These are the activations of a small network on made-up records, seen along a few directions, one row for each record.
Records have a field called N. Each example row is followed by its value.
The word missing means that the record has no N.
Other fields move the rows too, some of them a lot.
In the rows, zero is written as 500.
Strong random noise was added to every row along 9 fixed directions; ignore it. To show where, here is one row again and again, with new noise each time:
[332 395 643 219 290 723 579 405 420 295 526 565 619 480 567 677 505 409
 660 736 466 425 824 338 527 409 665]
[385 564 490 206 371 459 717 509 268 191 290 437 744 549 513 781 567 752
 542 733 473 386 691 426 609 573 542]
[570 618 441 554 446 464 468 668 776 558 398 661 386 497 387 271 403 198
 543 341 471 506 379 598 325 523 511]
[562 509 605 317 583 222 306 758 549 670 441 475 208 362 471 521 538 419
 535 641 544 531 475 688 293 657 687]
[622 451 465 428 293 397 555 380 613 199 325 527 719 576 616 486 552 503
 417 385 523 496 769 527 394 644 543]
[524 424 613 511 395 789 693 246 380 351 569 596 573 518 478 552 580 474
 533 300 552 396 726 405 575 344 482]
[426 547 622 352 198 510 567 217 591 395 541 680 532 359 464 342 511 302
 494 480 420 412 642 387 350 578 697]
[406 434 619 271 318 696 646 369 420 303 471 534 621 487 547 609 551 438
 595 590 507 453 730 371 543 369 575]
[434 566 421 352 303 188 456 474 504 290 415 537 790 549 582 467 495 622
 347 719 395 573 598 542 476 718 564]
[668 375 661 598 517 641 725 525 386 371 281 508 680 350 182 691 469 472
 670 345 539 482 669 579 672 358 532]
[573 292 596 550 555 751 467 520 380 398 618 578 435 599 543 785 523 524
 640 440 582 339 929 519 504 508 586]

[552 543 481 639 695 649 473 724 467 718 576 516 313 611 398 410 509 439
 517 363 574 592 276 623 588 218 320]  n2
[694 495 720 519 552 582 781 124 271 605 495 456 453 249 260 501 646 568
 444 187 590 445 471 476 527 372 518]  n8
[363 778 695 177 333 227 677 184 222 626 550 498 455 229 383 322 652 646
 282 695 399 500 277 413 453 551 626]  n2
[422 474 567 184 435 429 548 465 459 389 338 333 470 470 631 517 717 530
 450 538 593 592 465 465 545 319 435]  n6
[627 344 600 622 544 837 514 614 543 494 499 661 377 446 377 743 364 268
 845 479 485 294 838 517 363 456 709]  missing
[552 609 460 633 544 660 740 513 427 458 380 544 563 493 330 566 428 550
 577 374 458 373 492 444 530 536 452]  n5
[508 490 636 645 531 562 487 332 318 638 684 627 421 360 371 522 454 556
 502 483 462 400 533 478 495 602 596]  missing
[467 799 285 387 639 504 692 805 396 519 285 439 210 632 424 692 535 706
 632 485 519 186 318 489 450 648 375]  n3
[705 415 613 416 655 654 598 653 439 603 382 342 403 465 522 631 510 470
 648 453 638 605 469 538 478 296 433]  n7
[664 336 615 261 648 283 508 577 332 477 262 139 583 452 669 606 695 720
 381 583 665 827 398 622 620 311 377]  n7
[532 422 573 791 735 549 519 728 444 644 458 465 494 311 120 579 421 465
 650 401 504 595 279 659 785 307 424]  n4
[671 368 570 409 465 496 519 474 593 444 380 436 636 478 543 481 499 382
 474 508 546 720 642 574 415 385 516]  n5
[279 629 540 388 456 486 595 385 266 587 659 557 501 419 318 511 539 593
 472 715 406 452 378 401 656 378 503]  n3
[544 432 660 306 403 392 511 476 503 431 352 481 415 350 438 648 557 509
 588 586 484 408 754 515 363 651 766]  n2
[445 646 519 312 490 486 625 797 547 513 217 538 452 344 241 646 345 405
 776 745 376 391 420 485 465 594 688]  n7
[726 197 611 573 529 512 383 652 628 409 325 435 577 388 455 689 475 340
 691 501 569 576 801 668 448 404 657]  missing
[693 375 518 578 486 504 525 451 637 480 401 462 606 491 487 438 472 358
 483 362 554 662 527 566 456 422 462]  n1
[563 558 550 535 417 466 559 306 471 621 558 525 681 367 456 306 434 469
 395 510 419 672 323 472 497 474 474]  n8
[438 634 540 449 536 607 615 558 517 637 428 546 194 362 345 428 493 338
 616 388 496 382 265 452 408 472 515]  n4
[510 348 493 355 378 565 414 488 587 384 466 450 710 562 728 606 403 443
 572 707 440 618 713 436 447 546 588]  n8
[324 731 429 318 491 508 538 404 432 605 711 603 249 630 598 330 695 495
 303 478 533 453 336 446 483 336 400]  n6
[584 548 509 445 453 287 649 329 428 422 330 358 607 418 505 382 644 641
 302 356 547 643 309 565 562 493 402]  n4
[581 275 658 587 462 291 394 591 710 489 314 486 636 175 197 526 378 292
 636 549 458 593 581 618 485 587 737]  n1
[363 828 330 355 498 447 586 522 388 496 527 497 361 679 649 481 545 720
 380 558 453 294 317 397 354 719 418]  n5
[415 881 350 566 507 594 712 546 541 605 480 684 181 540 322 388 461 458
 541 285 416 157 217 398 392 611 437]  n3
[491 566 390 555 407 478 504 319 558 360 585 590 513 664 633 406 634 572
 357 309 522 410 602 469 465 596 428]  n6
[346 665 458 483 335 400 540 158 487 514 674 571 469 427 568 246 552 527
 317 438 413 404 296 359 462 661 513]  n1

Which value of N does each new row have?
[625 297 773 538 508 633 448 499 572 690 556 505 385 220 375 501 400 186
 692 514 524 655 552 545 413 378 671]  n4
[453 828 429 499 621 332 604 635 328 695 467 541 356 416 279 524 406 680
 524 632 365 370 222 531 417 765 532]  n5
[527 133 625 523 409 520 286 133 432 365 813 418 615 535 825 506 695 586
 306 468 608 624 851 474 627 419 509]  n3
[504 613 508 382 402 600 688 352 545 399 405 487 450 506 560 422 536 446
 527 346 512 343 484 333 375 522 494]  n7
[202 584 551 350 646 619 588 569 245 661 644 392 310 435 376 542 632 540
 530 623 557 497 180 433 768 132 389]  n4
[489 459 667 512 460 434 485 416 523 613 483 493 446 246 311 360 513 355
 534 486 485 589 345 485 536 404 561]  n3
[407 515 506 354 640 409 464 660 269 555 561 449 373 508 453 698 571 661
 500 736 530 423 519 547 600 499 543]  n3
[393 610 673 246 373 425 666 296 370 553 438 518 458 273 279 360 645 455
 424 560 466 539 394 432 523 313 588]  n2
[677 418 638 268 653 614 684 513 355 571 306 141 437 478 704 586 748 592
 447 373 760 707 321 494 568 141 314]  n8
